Each row below holds a small network's activations on one input, seen along a few directions.
In each table, some parts of the input vary, and every possible input appears once, in random order.
Descriptions start from the smaller parts, as in this example, which fits no table here: one of 6 places along a line, together with either a single point or one of 11 places around a ring or (one of 3 separate values, together with one of 5 places around a ring).
Shared parts are said once, and a part with two or three values counts as separate values.
(in the rows, 128 means zero)

Rows:
x1: [127 151 117 168 110  88 110 101 163 149 136 163 167 111 126  53  95 167]
x2: [164 164 125 132 112  32 142 130 164 170 148  94 151 139 159  87 129 175]
x3: [183 141 174  71 175  73 153 102 133 133 110  51  91 160  54 208 104 108]
x4: [165 186 182 126 135  98 113  43 126 119 105 163 146 131  19  95  79 127]
x5: [103 172 136 127 102  58 173 130 116 175 165 106 111 156 132  66 208 133]
x6: [208 172 141 123 117  53 132 161 120 178 107 134 163 142 155 133  62 213]
x7: [138  52 127 107 152 185 101 158 129 113 111 109 155 104 166 193  85 127]
x8: [173 159 139 164 114 111 100 135 113 148  92 197 176 111 123  96  28 204]
x9: [190 115 131 109 155  85 139 195 119 161  96  84 123 139 158 209  54 184]
x10: [ 56 167 125 164  62 108 135 109 101  92 138 183  91 141  84  56 199 112]
x11: [163 133 164 153 154 158 110  53 149 125  89 169 150 112  24 147  81  60]
x12: [ 68  65 103 124 137 196 142 113  99 117 125 111  96 119 157 163 190  66]
x13: [133 181 131  89 131 102 143 150 128 115 165 106 121 151 167  70 179 174]
x14: [131 148 154 127 109 108 102 136 141 138 124 174 181 113 123  63  63 184]
x15: [ 86 129 116 103 130 128 165 145  95 137 181  57  75 152 160 150 198 106]
x16: [119  99 108 160 124 158 110 105 170 120  86 165 156  82 155 103  84  99]
x17: [ 71 169 123 155  96 152 125  94  86 125 176 170 128 119 118  35 173 128]
x18: [125  48 102 143 151 133 126 124 168 131  82  98 133 108 166 179 112 104]
x19: [146 120 101 103 140 101 135 141 151 142 168  52 116 137 186 174 120 149]
x20: [ 55  65  99 149 103 147 151 124 126 106 106 128  68 149 114 187 223  50]
x21: [ 96 181 132 150  64  47 167 138 107 123 166 114  82 174 109  92 239 119]
x22: [137 100 130 143 131 205  85 149 134 115 130 176 183  79 140 115  64 122]
x23: [174 111 112 154 135 212  83 144 108 124  84 203 174  75 146 147  25 145]
x24: [165  84 161 117 176 137 128  63 143 123  70 103 121 137  50 225 102  64]
x25: [ 99 169 121 146 129 154 109 122 132 106 169 174 144 129 126  37 151 163]
x26: [ 93  61 111 152 169 157 139 142 171 127 109 112 118 145 148 166 175  92]
x27: [ 54 108 107 165  86 172 134 127 118  87 105 190  86 112  89 102 196  49]
x28: [112 127 116  73 164 134 152 171 135 106 159  63  83 156 176 151 170 143]
x29: [ 59 103 112 145 119 183 141 110 128 137 106 183 117  98 120  79 164  60]
x30: [173 170 157  84 108  89 120 158 114 128 159 102 165 132 176 101  95 196]
x31: [ 77 130 101  88 101 121 157 164  93  99 168  74  40 161 126 171 225 102]
x32: [184  61 104 158 162 182  96 163 111 147  96 134 158 107 149 225  59 148]
x33: [153 119 136  83 139 116 125 177 133 142 171  61 138 145 175 186  93 164]
x34: [209 201 177  73 144  78 129  80 103 124 141  95 130 145  55 127 113 145]
x35: [ 92 119 107 154 143 219 108 122 151  99 138 181 142 108 146  90 147  94]
What do these inputs look like to the network?
> one of 5 places around a ring, together with either a single point or one of 6 places along a line
The inputs of x27 and x20 match in every part but the place on the ring of 5. If x22 is changed in the same way as x27 into x20, which row does it become?
> x7

Rows:
x36: [168 113 131 121 140  78 142 165 143 166 109  88 138 140 167 174  87 164]
x37: [161 158 145 113 121 105 120 152 121 149 129 136 165 114 158  91  67 186]
x38: [ 80 148 130 134 110 124 146 110 120 109 141 140  90 144  85  95 198  90]
x39: [ 87 113 115 103 121 138 147 139 114 101 156  85  79 148 138 158 202  95]
x40: [ 97 133 126 111 137 136 141  97 129 104 154 100  93 141 104 123 191  89]
x41: [192 145 156 107 163  98 119 106 145 141 123  98 152 132 105 151  68 154]
x42: [181 160 160 133 141  81 117 116 152 136 112 135 159 137  91 119  73 163]
x43: [ 82 151 112 151  93 125 138 122 104 119 154 150 103 133 116  77 194 116]
x44: [ 73 101 102 125 113 117 163 156 126 129 140  91  79 149 166 145 209  99]
x45: [ 71 146 115 116  92 143 142 142 102 112 159 140 108 124 161  65 194 121]
x46: [177 163 143 146 115  85 116 130 120 151 121 147 163 123 119 105  75 180]
x47: [167  72 123 162 158 208  77 109 152 133  68 197 193  77 121 165  17 118]
x48: [185 128 143 100 153 104 126 148 130 142 125  85 138 141 141 187  79 163]
x49: [ 72  61  92 168 136 249  99 101 136 100 101 200 132  87 118 137 137  53]
What do these inputs look like to the network?
> one of 2 separate values, together with either a single point or one of 6 places along a line
The inputs of x36 and x44 match in every part but the choice among 2 separate values. If x47 is changed in the same way as x36 into x44, which row does it become?
> x49
Change only the choice among 2 separate values in x46. List by row number the other rows that result.
> x43

Rows:
x50: [150 104 124 119 146 167 108 138 127 129 117 133 150 111 149 161  78 138]
x51: [123 152 125 149  96  94 137 140 108 140 132 143 121 134 122 102 145 144]
x52: [ 38  86  90 147 115 210 131 109 118  92 139 156  86 116 122 120 217  47]
x53: [137 139 140  98 139  91 151 122 127 131 140  75 102 152 121 151 156 122]
x54: [129 158 128 117 110 124 124 138 105 120 156 129 130 126 140  97 134 155]
x55: [124 124 125 126 123  78 156 151 137 145 127  90 106 153 148 146 158 134]
x56: [126 133 128  94 136 105 144 149 130 128 155  74 112 146 165 139 150 146]
x57: [141 140 143 128 140 130 119  96 141 127 118 144 146 117 101 104 106 122]
x58: [134 167 143 122 115 109 131 116 105 120 144 132 117 139  93 108 143 135]
x59: [146  94 121 155 134 140 117 141 139 142  93 149 145 119 130 170  85 127]
x60: [129 125 125 160 125 118 122 124 152 141 109 158 151 118 127 101 108 135]
x61: [156 108 140 123 149 153 113 117 132 125 102 137 141 121 101 173  83 115]
x62: [131 134 132 125 137 145 112 124 144 123 133 143 157 112 145  92 100 146]
What do these inputs look like to the network?
> either a single point or (one of 3 separate values, together with one of 4 places along a line)
Change only the choice among 3 separate values in x61. List by row number the other rows that result.
> x50, x59

Rows:
x63: [117 134 131 122 115 153 118 140 110 122 131 157 140 113 139 102 114 137]
x64: [136 138 117 156 109  98 126 136 130 143 131 135 140 125 141 107 123 152]
x65: [146 148 123 133 114 121 113 135 116 125 150 131 145 121 142 108 112 164]
x66: [ 79 126 109 105 117 125 160 135 111 117 159  85  72 153 148 135 221  99]
x67: [121  99 124 128 149 160 120  99 144 119 119 124 129 117 114 148 127  91]
x68: [109 128 133 127 131 144 126 131 146 121 120 153 143 120 141  91 124 128]
x69: [151 129 142 123 133  90 144 136 128 148 111 107 120 146 115 163 119 132]
x70: [135 141 125 135 132 112 122 122 148 133 142 123 148 123 145  94 118 152]
x71: [149 157 153 107 135  95 135 110 138 133 126 115 137 132 115 101 118 139]
x72: [160 141 147 100 139 113 131 135 114 129 130 102 123 142 117 163 107 144]
x73: [121  99 117 151 132 147 126 112 126 133 108 138 121 124 107 162 132  97]
x74: [142 115 119 127 146 119 125 135 157 129 133 101 136 130 156 143 117 142]
x75: [117 101 125 113 146 154 132 135 148 129 110 126 133 120 158 136 120 116]
x76: [ 71 153 117 120 104 116 155 132 110 108 169 111  80 152 130  89 225 111]
x77: [151 122 118 126 129 128 116 147 124 123 142 109 134 128 151 156 110 154]
x78: [141 112 111 147 128 107 131 144 135 149 124 111 130 130 151 153 119 143]
x79: [129 110 122 132 137 172 112 118 117 110 130 137 123 121 105 163 122 104]
x80: [147 156 146 130 119  83 141 124 120 150 118 129 129 139 106 114 121 142]
x81: [115 124 122 160 114 138 121 104 121 129 117 162 128 117  94 114 135 106]
x82: [122 136 127 141 119 162 107 110 112 105 138 160 131 114  92 116 124 114]
x83: [114 128 129 142 137 153 116  96 144 111 128 154 134 117  96 103 132 104]
x84: [109 126 126 148 111 130 130 145 129 135 110 166 134 124 135 104 128 131]
x85: [115 100 119 138 126 139 135 153 134 137 102 141 124 128 147 150 125 119]
x86: [157 169 150 106 124 105 128 124 107 129 135 125 132 135 110 115 112 154]
x87: [153 128 149  97 151 103 139 117 141 138 120  90 129 137 126 148 114 128]
x88: [122 107 127 115 129 161 121 153 118 121 124 134 132 120 147 151 112 126]
What do these inputs look like to the network?
> one of 2 separate values, together with either a single point or (one of 3 separate values, together with one of 4 places along a line)
The inputs of x70 and x74 match in every part but the choice among 2 separate values. If x76 is changed in the same way as x70 into x74, which row does it become?
> x66
Change only the choice among 3 separate values in x67. List by row number the other rows that result.
> x73, x79

Rows:
x89: [ 88 121  54 182 112 154 142  72  95 129 161 127  80 129 134 122 252  81]
x90: [ 61  91 118 143  41 116 129 135  88  61 131 128  80 141 106 154 231  78]
x91: [189 161 160 113 142 151 104 110  89 146 122 154 159 102  75 138  37 143]
x92: [180 173 170 124 149  51 133 100 159 148 126  99 141 141  65 115  82 145]
x93: [181 194 141 114 100  54 131 158 113 141 149 113 150 134 163  80 105 209]
x94: [178 102 140 103 166 170 112 131 100 148 100 127 146 119 123 209  46 142]
x95: [193 130 145 114 170  73 145 132 186 144 105  73 127 149 118 184  99 123]
x96: [165 141 123 108 129  78 142 195 132 157 146  78 135 145 202 148 104 194]
x97: [ 33 103 121  74 115 164 158 103 118 118 159  85  90  95 157  75 199  47]
x98: [155  72 110 169 156 167  95 155 186 146  86 160 182  87 160 155  25 135]
x99: [ 32 124 131 133 114 148 177 137  99 138  93 189  80 174 124  94 237  98]
x100: [ 40 135 115 116 146 198 117 128 139  56 199 131  86 161 112 100 214 112]
x101: [168 118 136 173 123 140  81 107 159 133  88 199 208  86 125  91  34 158]
What do these inputs look like to the network?
> either one of 5 separate values or (one of 2 separate values, together with one of 4 places along a line)
Change only the choice among 2 separate values in x101. List by row number the other rows that result.
> x98
Change only the choice among 2 separate values in x96. List by row number the other rows that result.
> x93

Rows:
x102: [210 176 175 110 147  60 119 154 110 138 135 103 158 160 107 137  74 222]
x103: [135 129 155 143 125 139  91 157 141 103 128 162 173 113 117  98  55 170]
x104: [209 130 134 107 145  65 122 114 119 157 125  59 139 146 136 209  59 189]
x105: [101 110 111 125  98 162 130  87  92 111 147 118  83 127  85 188 169  53]
x106: [106  63 111 145 160 169 133 112 156 104  69 149 109 126 112 165 153  80]
x107: [107 149 122 170 102 128 118  69 148 112 107 193 140 117  98  59 153 107]
x108: [112 135 126 153 131 166 103  97 130  68 116 175 126 121  87  88 149 120]
x109: [198  96 142 134 182 115 131 161 157 156  68 108 148 122 122 188  48 133]
x110: [ 81  88 123 113 122 102 179 202 127 120 123  60  73 159 189 157 220 108]
x111: [112  65  96 155 144 201 126 168 132 151  99 171 141 120 177 175 122 110]
x112: [ 97 114  88 108  87 102 152 149 123 109 175  57  79 144 192 162 203 113]
x113: [197 111 167 107 175  66 147 163 133 169  84  70 140 169 138 213  77 176]
x114: [106 134 107 190 102 151 117 133 100 153 114 201 161  98 153  51 120 150]
x115: [212 176 155 136 147 114 101 144 144 126 128 144 171 120 103 123  44 172]
x116: [132 142 152 161  98 100 108 128 159 147 120 180 188 108 129  70  58 158]
x117: [ 83 142 119  68 107 104 164 154 110 110 157  76  83 137 190  96 204 124]
x118: [207 188 169 127 119  21 135 127 128 182 127 121 173 156 117 107  78 209]
x119: [209 157 157  92 162 126 120 116 152 151 113 122 175 105 134 135  35 142]
x120: [111 109 112 123 137 205 116 130 103 139 119 168 156  93 175 101 111 127]
x121: [130 124 142  88 127 153 102 115 163 132 123 151 170 103 152 123  44 139]
x122: [119  79  94 149 136 168 105  72 142  94 109 131 119 102 108 158 145  87]
x123: [ 83 173 110 127  61  54 163 157 122 131 163 113  95 148 166  55 219 142]
x124: [ 93 128 155  91 120 169 144 100  79 113 129 133  97 121  82 117 175  59]
x125: [112 125 126 102 138 181 117  65 150  98 112 160 135 112 121 109 144  84]
x126: [206 173 164  58 149  76 133 110 129 164 130  91 155 152 146 161  59 190]
x127: [144  81 123 135 122 145  88 128 164 132 131 123 172 101 142 177  54 128]
x128: [ 68 167 110 153 116  88 152 105 128 140 165 130  90 143 105  42 205 127]
x129: [ 91 156 137 127 100 152 126 122  73  88 144 156  84 134  49 112 180  96]
x130: [ 80 110  87 133 142 134 141  99 129 119 177  71  76 139 129 150 192  99]
x131: [ 72 101 121 129 163 142 165 142 155 133 147  89  83 169 138 162 209  79]
x132: [115 143  97 158 110 196  97 144 107 114 145 203 146 114 153 103 111 157]
x133: [201 172 152 163 134  68 121 125 139 165  97 149 173 100 103  77  47 174]
x134: [ 76 163 115 132 136 132 136 128 121  99 184 118  81 154 100  80 201 135]
x135: [121  72  79 165 129 194 100 133 105 138 128 147 146  89 168 160 114 123]
x136: [ 78 148 131  89 148 149 153 103 139 126 180  95 104 150 136  95 200  90]
x137: [ 89 153 146 153  85 109 148 109  78 131 126 164 106 123  54  70 189  86]
x138: [128  66 140 130 145 147 113 166 179 141  90 140 161 127 145 182  63 118]
x139: [ 92 153 130 116  93  96 148 193 103  88 172  91  91 153 155  79 221 150]
x140: [213 126 110 129 145 116 101 108 155 149 119 103 152 103 125 196  33 140]
x141: [ 80  91 130 125 129 158 157 131  96 120  95 126  66 140  83 189 180  54]
The inputs of x124 and x105 match in every part but one. If x126 is changed in the same way as x124 into x105, which row does it become?
> x104
What do these inputs look like to the network?
> one of 5 places along a line, together with one of 8 places along a line
Start at x102 and move only the place on the line of 8, one step at a time. The first step leads to x115. Which rows follow, in order?
> x103, x132, x108, x129, x134, x139
Start at x133 and move only the place on the line of 5, one step at a time. The first step leads to x115. Which rows follow, in order?
> x119, x140, x109
Change only the place on the line of 5 in x111. List by row number the other rows that result.
> x114, x120, x132, x135
